These are the activations of a small neural network, seen along a few directions. Each row is one input.
In each table, some parts of the input vary, and every possible input appears once, in random order.
A made-up example of a description, with smaller parts first: one of 4 places along a line, together with either a single point or one of 9 places along a line or (one of 2 separate values, together with one of 5 places around a ring).
Shared parts are said once, and a part with two or three values counts as separate values.
In the rows, zero is written as 128.

Rows:
row 1: [102 167 152 125 110  56  77 104 189  97  64]
row 2: [159 161 179 154 137  59  92  80 214 143  61]
row 3: [150 159  94 119 108 177  99 132  72 122 137]
row 4: [157 128  90 133 182 170 160 179  76  93 133]
row 5: [159 123  35 145 151 162 185 148 125  83 173]
row 6: [ 78  66 125 112 192 150 205 160 164  98 216]
row 7: [ 83  44 180 119 129 104 196 195 112  90 139]
row 8: [156  95 112 144 125 108 127 107  72 203  72]
row 9: [ 73 204 110 158 123 116  94  57 204  83 156]
row 10: [125 134  50 100 150 146 117  94  90 157 182]
row 11: [113 196 148 116  75 187  64  90 123 145 141]
row 12: [ 98 136 154  98  83 104  40 116 112 176 116]
row 13: [163 101  98 140 108 121 173 184  66  80  91]
row 14: [113 132  97  82 138 176  41  64 168 150 167]
row 15: [115  52 195 166 130 121 236 173 145 151 114]
row 16: [202  80 134 154 187  99 170 171  82 164 113]
row 17: [184 127  92  91  69 112 122 135  94 139  93]
row 18: [176 123 165 147  66 137  65  81 159 190  99]
row 19: [ 53  98 157 133 172 154 198 207 132 105 154]
row 20: [102 236 191 125 124 101  99  82 162  90 140]
What is each input in this table made of? -> one of 4 places along a line, together with one of 5 places along a line
Changing only the place on the line of 4 turns row 17 into row 10. The same change can be made to row 12. Which row results? -> row 14
Which other rows does row 18 become when the place on the line of 5 takes its other values? List them by row number. -> row 2, row 8, row 15, row 16

Rows:
row 21: [143  78 103 115 157 138 164 128 140 124 180]
row 22: [ 89 163 155 141 137  78  34  80 177  83  91]
row 23: [ 75  92 180 142 104 145  83 120 176 117 114]
row 24: [129  50 153 169 150 112 168 140 164  96 138]
row 25: [113 103  49 113 151 172 207 171  76  85 148]
row 26: [ 89 185 150 141 140  78  51  72 175  93 111]
row 27: [ 73 134  98 102 113 194  83  91 127 162 149]
row 28: [204 121 179 135  18 108  74 124  49 230  83]
row 29: [243  91 141 179  72  84 153 158  40 215 110]
row 30: [113 106 140 192 155 139 185 138 157 120 152]
row 31: [107 147 149 100 106 171 113 101 183 152 137]
row 32: [ 95 117 132 137 156 122 239 196 121  82 124]
row 33: [117 184  94  82 161 122  30  31 135 120 115]
row 34: [199 184 126 149  60  42   9 105  62 197  51]
row 35: [103  76 132 150 150 130 205 213 122  48 108]
row 36: [151 111 113 137 151 140 195 128 172 135 163]
row 37: [208  97 107 149  73  69 189 239   9 164  93]
row 38: [125 124  93 109 157 159 205 201  91  86 170]
row 39: [ 94 142 146  83 127 178  83 111 149 167 157]
row 40: [ 84 128 199 123 117 149 111  98 172 139 124]
row 41: [133  93  78 128 159 156 166 111 113 140 182]
row 42: [124 197 121  90 160 121  31  59 153 118 127]
row 43: [128 134 103 103 150 147 240 196 128  88 134]
row 44: [131 216 133 104 146 117  55  61 183 112 109]
Changing only one part turns row 35 into row 23. The same change can be made to row 38. Which row results? -> row 39
What is each input in this table made of? -> one of 4 places along a line, together with either a single point or one of 5 places along a line
A walk changes only the place on the line of 4. It starts at row 37 and steps to row 29. List the rest of the walk in order. -> row 28, row 34
Which other rows agree with row 29 in the place on the line of 4? List them by row number. -> row 21, row 24, row 30, row 36, row 41

Rows:
row 45: [146 107 192 174 100  89  64 120 159 182 108]
row 46: [ 27 156 113 100 203 191 187  90 207  53 171]
row 47: [129  56 176 164 130 139 215 167 147 121 126]
row 48: [164 100  76 122 159 131 185 168  81 113 164]
row 49: [136 143 156 149  94  47  75 123 142 163  97]
row 50: [ 36 204 138  91 149 173  39  14 233  74 131]
row 51: [119  88 147 135 128 106 216 178 121  97 114]
row 52: [136  81  75 106 119 174 191 164  87 152 167]
row 53: [162 181 142 144 107  94  54 130  94 134  98]
row 54: [157 152 113  97  89 145  54 106  92 206 144]
row 55: [154 115 109 135 150 131 204 177 101  88 108]
row 56: [168 153  98 120 109 115  50 100  74 153 108]
Changing only one part turns row 45 into row 47. The same change can be made to row 56. Which row results? -> row 48
What is each input in this table made of? -> one of 2 separate values, together with either a single point or one of 5 places along a line
Which other rows does row 55 become when the choice among 2 separate values takes its other values? List them by row number. -> row 53

Rows:
row 57: [165  67 124 139 121 128 193 187 110 157 167]
row 58: [155 113  67 108 139 176 139 109  89 158 149]
row 59: [164  91  86 110  68 164 145 151  62 160 111]
row 60: [121 132  50  96 168 149 179 136 128  71 184]
row 61: [ 79 110 155 139 169 164 195 133 156 114 159]
row 62: [113 162 163 130 100 155  55  62 153 128 136]
row 63: [113 173  28 108 171 155 123 123  93 135 162]
row 64: [ 66 170 110 114 169 141 199 132 181  73 162]
row 65: [148 130 178 164  81 109  65 100 167 173 109]
row 66: [107 197 116 111 125 139  45  67 185  93 132]
row 67: [152 144 175 192 114  68  61  97 122 135  63]
row 68: [200 159 139 131 120  64  73 141  81 172  93]
row 69: [194 141 102 144 112 102 145 179  47 154 100]
row 70: [159 150 107  94 130 129  72  80 123 179 152]
row 71: [ 29 143 141 112 177 150  90 113 189  66 127]
row 72: [100 116 208 150 111  77 127 143 139  94  62]
row 73: [115  84 170 140 100 153 210 165 151 120 114]
row 74: [184 102 127 155 135  84 193 200  77 114 134]
row 75: [137 106 169 171 138 103 203 182 124  85  83]
row 76: [116  70  91 131 171 168 179 128  94 120 180]
row 77: [ 65 124 192 103 122 159 113 111 177  95 137]
row 78: [164 109 112 129  98 102  83 101 106 211 108]
row 79: [104  85 200 127  93 106 124 149 194 126 106]
row 80: [120 193  61  74 140 130  61  80 123 138 143]
Changing only one part turns row 59 into row 58. The same change can be made to row 65. Which row results? -> row 62
What is each input in this table made of? -> one of 4 places along a line, together with one of 6 places around a ring
Which other rows does row 64 become when the place on the ring of 6 takes its other values? List them by row number. -> row 60, row 63, row 66, row 71, row 80
A walk changes only the place on the line of 4. It starts at row 68 and steps to row 78. List the rest of the walk in order. -> row 70, row 80
